Each row below is a small network's average activation on inputs in which a field has the value named, seen along a few directions.
Related values have similar rows: they may be neighbours, one step apart, or belong to one group.
(in the rows, 500 means zero)
Random noise pushes rows far along 12 fixed directions. That doesn't count. These rows show it; they differ only by the noise:
[427 252 553 727 596 622 270 292 616 394 369 370 761 464 588 563 470 279
 693 290 522 412 185 200 604 597]
[506 284 553 561 573 503 655 306 456 443 719 470 673 692 412 516 285 396
 504 535 510 678  86 662 234 275]
[490 451 429 551 420 680 509 458 397 490 516 439 454 354 469 400 556 500
 513 664 322 314 580 537 586 383]
[597 477 586 369 216 809 432 529 400 230 489 373 682 311 514 655 636 521
 205 411 353 233 507 542 505 710]
[662 528 314 625 408 620 558 421 731 261 410 654 458 462 397 620 601 504
 243 314 596 510 686 280 602 580]
[388 390 903 480 704 535 361 436 603 474 316 588 658 308 818 450 522  66
 604 407 593 602 590  91 656 560]
[579 814 437 339 355 541 841 686 645 506 769 583 398 564 249 694 516 718
 223 534 428 521 596 855 460 474]
[461 437 232 605 371 481 473 583 482 429 346 402 444 377 505 738 375 921
 377 651 661 444 544 798 709 495]
[553 272 158 743 463 293 466 520 586 366 357 272 520 685 541 648 246 744
 725 465 587 737 256 762 648 638]
[444 551 437 356 382 652 506 596 416 519 472 618 448 412 548 624 526 643
 381 654 438 294 604 755 519 472]
[394 452 273 642 623 498 527 534 623 709 555 754 481 720 429 440 509 432
 857 445 428 501 258 448 384 438]
[664 482 338 596 324 606 514 351 320 372 688 671 365 607 338 355 463 393
 571 595 254 426 601 539 381 448]
[410 596 792 387 437 399 666 720 283 612 613 531 504 158 454 555 445 740
 146 732 782 669 736 585 461 337]
[555 570 457 774 350 250 553 672 370 495 644 509 417 336 268 476 386 760
 492 556 712 765 684 386 576 552]


LEPI, 9 values:
pogup: [501 645 791 311 641 331 544 368 639 406 685 650 545 708 480 629 458 279
 389 400 565 597 497 478 410 527]
ketag: [626 426 217 374 640 530 430 358 604 536 220 697 353 796 739 479 570 424
 613 418 438 428 584 624 369 511]
sipil: [600 385 329 334 330 679 532 632 405 265 510 595 532 674 547 512 510 589
 376 527 386 369 300 731 285 606]
pagog: [420 510 439 509 608 507 641 682 781 404 449 341 586 399 610 365 760 415
 609 460 376 567 362 357 714 471]
dup: [459 650 500 481 552 350 157 268 331 624 484 246 315 612 496 373 439 458
 906 582 338 347 665 560 715 604]
gal: [653 394 481 245 596 492 537 320 523 518 285 313 453 824 694 408 528 409
 252 378 502 603 395 608 248 443]
sur: [422 437 332 725 478 515 387 465 613 255 385 743 496 452 546 620 376 633
 434 550 715 389 396 450 598 485]
soze: [391 210 168 404 352 531 462 833 292 526 379 684 679 675 659 629 487 798
 630 534 506 453  74 883 196 625]
rire: [397 811 596 291 400 416 257 674 339 784 617 589 497 624 537 683 440 575
 784 488 312 158 446 705 422 769]
LEPI is arranged as 3 separate groups.
List the group mates of rire, in the order listed.
> ketag, soze
List the group mates of gal, in the order listed.
> sipil, sur

ROLAS, 9 values:
bebug: [588 589 574 520 421 450 644 449 429 395 728 498 485 483 332 381 522 418
 432 530 462 655 589 402 454 443]
mitig: [513 314 571 476 600 479 442 502 681 370 258 479 702 578 763 567 500 367
 447 258 643 652 269 362 443 637]
fisom: [483 614 660 565 576 406 411 518 637 450 572 555 503 578 594 479 352 254
 797 464 415 560 475 366 674 648]
dinu: [581 425 432 410 511 472 541 485 515 504 354 481 488 553 598 570 465 558
 416 472 564 586 568 634 426 526]
vibi: [516 402 575 436 483 380 494 485 332 446 450 402 454 388 565 439 482 552
 385 633 564 600 671 539 521 442]
tati: [486 700 489 553 370 563 593 554 437 435 683 665 322 366 337 490 444 656
 331 741 497 365 736 598 589 377]
fopi: [492 492 502 386 559 579 473 420 542 564 419 401 479 546 525 570 472 461
 491 479 429 430 489 690 531 484]
fel: [582 471 469 487 469 544 333 273 470 296 443 682 493 570 558 655 480 440
 399 426 596 419 569 464 467 541]
puga: [565 519 270 381 495 522 761 542 597 528 552 730 347 772 504 565 434 540
 456 622 402 604 516 867 401 362]
ROLAS is arranged as 3 separate groups.
List the group mates of vibi, in the order listed.
> bebug, fel
List the group mates of mitig, in the order listed.
> fisom, tati
